Read these off the row that follows.
1) Report the 3rd entry from the left.
2) Report the second smallest entry.
3) Report the entry just right of 1.
4) Report the third largest entry.
5) Report the 1st entry from the right.
6) Report the third entry from the right.
7) Report the 1st entry.
8) Report the second entry.
| -16 |  -4 | -51 |   1 | -19 | -13 |  -2 |  11 |  14 |  -8 |   6 |  -1 | -22 | -15 |
1) -51
2) -22
3) -19
4) 6
5) -15
6) -1
7) -16
8) -4

grid =
array([[ 897, -198, -424,  535,  123, -221, -124,  -93, -261, -278,  688],
       [ 957, -202, -524,  664,  251, -207, -262, -123, -347, -354,  626],
       [ 643, -213, -642,  567,  300, -200, -585, -103, -414, -535,   92]])
Rows and columns are numbered from 0.
Report the entry at row 0, column 0.
A: 897
Report the entry at row 0, column 1.
A: -198
The entry in row 1 and column 0: 957
Report the entry at row 2, column 1.
A: -213
The entry at row 2, column 0 is 643
The entry directly below 251 is 300
Report the entry just right of -200.
A: -585
The entry directly above -347 is -261
The entry just left of -123 is -262
The entry in the top-right corner is 688
The entry directly below -261: -347
Report the entry at row 0, column 2.
A: -424
The bottom-right entry is 92
Report the entry at row 1, column 2.
A: -524
The entry just left of -535: -414
Report the bottom entry of the column that holds the smallest entry.
A: -642
Report the entry directly above the centre entry.
A: -221
The entry just left of the centre entry is 251
The entry just right of the smallest entry is 567
Report the entry in row 1 and column 1.
A: -202

X =
|  32 |  47 |   3 |  -3 | -26 |
|   5 |   7 | -12 |  -8 |  52 |
|  -1 |  31 |  15 |   6 |  34 |
|  30 | -35 | -34 |  14 |  10 |
|  14 |  -7 | -22 |  44 | -39 |
|  21 | -40 | -39 |  34 |  33 |
| -56 |  14 | -23 |  40 |   8 |
|  -8 | -17 |  10 | -38 | -27 |
|  35 |  36 |   4 |   3 |   5 |
|  15 |  12 | -16 | -24 |  43 |
| -42 |  19 |  -5 |  14 |  13 |
| -16 |  17 | -36 |  47 | -43 |
|  -3 |  35 |  16 | -46 |   7 |
|  -9 | -45 |  -8 |   6 |   4 |
What is the bottom-left entry?
Answer: -9
What is the smallest entry in the first column?
Answer: -56
What is the top-left entry?
Answer: 32
The bottom-right entry is 4
The 2nd entry on the main diagonal is 7
What is the 2nd smallest entry?
Answer: -46
What is the first entry on the diagonal from the top-right corner?
Answer: -26
The largest entry in the first column -> 35
The smallest entry in the last row is -45
The entry directly below the smallest entry is -8
What is the entry directly below the largest entry?
Answer: 34
What is the entry directly above -34?
Answer: 15
The 2nd entry from the end, reading row by row is 6
What is the third entry, reading row by row?
Answer: 3
What is the entry directly below 33?
Answer: 8
What is the entry just left of 17?
Answer: -16
The entry directly below 32 -> 5
What is the second entry in reading order?
Answer: 47
What is the entry just right of the smallest entry?
Answer: 14
What is the entry just right of -36?
Answer: 47
What is the entry directly below -17?
Answer: 36

Questions about the matrix below.
1) What is the last entry, reading row by row?
2) What is the fifth-last entry, reading row by row?
3) What is the smallest entry in the last column?
4) What is the 2nd-last entry, reading row by row?
5) What is the first entry on the main diagonal?
6) What is the entry directly above the largest entry?
7) What is the smallest entry in the last row?
8) What is the entry directly below the largest entry?
array([[2, 2, 7, 5, 6],
       [3, 2, 4, 3, 3],
       [3, 1, 4, 5, 5],
       [4, 6, 2, 5, 1],
       [5, 9, 1, 2, 3],
       [2, 3, 4, 5, 4],
       [3, 3, 6, 5, 3],
       [5, 4, 5, 5, 5]])
1) 5
2) 5
3) 1
4) 5
5) 2
6) 6
7) 4
8) 3

M =
[[151, -520, 161, -642, -619, -496, 139],
 [-861, 235, -924, 503, 363, 172, -807],
 [-919, 211, -971, 515, 395, 207, -898],
 [-630, 41, -670, 224, 196, 76, -605]]
Counting starts at 0.
The entry in row 1 and column 0 is -861
The entry at row 0, column 2 is 161
The entry just right of 503 is 363
The largest entry -> 515
Read off the entry in row 0 and column 1.
Answer: -520
The entry just left of -520: 151
Read off the entry just left of the largest entry.
Answer: -971
The entry directly above the smallest entry -> -924
Read off the entry directly above -630.
Answer: -919
The entry just right of 363 is 172
The entry just left of 363: 503
The entry in the top-right corner: 139
The entry in the bottom-left corner: -630
Read off the entry directly below the smallest entry.
Answer: -670
Read off the entry directly above 41.
Answer: 211
Read off the bottom-right entry.
Answer: -605

data =
-18    9   -6    7   -5  -60  -23
-22   -2   -2   15   11    6  -28
-38    5    4   25   11   -4  -39
 -9   -4  -49   26  -35   -8    8
-17   -9  -15   -7  -28    7    1
  1   10  -45    9  -10  -47  -14
-24   10    0   12   -7  -56  -26
Rows and columns are numbered from 0.
Report the entry in row 0 and column 0.
-18
Report the centre entry.
26
Report the entry just left of 15.
-2
The entry directly below the largest entry -> -7
The bottom-left entry -> -24
Report the entry in row 0 and column 1.
9
Report the entry directly above the centre entry.
25
Report the median of all entries.
-6
The entry in row 1 and column 0 is -22
The entry at row 2, column 0: -38
The entry in row 2 and column 1: 5
Report the entry directly below -45.
0
The top-right entry -> -23
Report the entry just right of the centre entry.
-35
The entry in the bottom-right corner: -26
Report the entry directly below the smallest entry.
6

Read these off the row that follows.
1) Give the first entry from the right.
2) Give the entry just left of the largest entry.
3) Give the entry just right of the smallest entry.
array([18, 83, 25, 55, 27])
1) 27
2) 18
3) 83

Questions about the array below. Rows and columns are numbered from 0.
1) Give the entry directly above 53.
2) Give the entry in row 1 and column 0.
3) Give the entry in the bottom-right corner.
4) Give the bottom-left entry.
5) Give the entry directly above the smallest entry.
6) Give the entry just right of 43.
7) Give the entry in the top-right corner.
8) Give the entry just right of 53.
array([[28, 45, 73, 41, 54],
       [49, 60, 53, 38, 40],
       [43, 37, 57, 58, 61],
       [83, 63, 16, 57, 38]])
1) 73
2) 49
3) 38
4) 83
5) 57
6) 37
7) 54
8) 38

B = [-53   7 -54   2 -58   3 -59 -51   1   6   2  -1   3   2]
What is the 1st entry? -53
What is the third entry? -54
The second entry from the left: 7
What is the last entry? 2
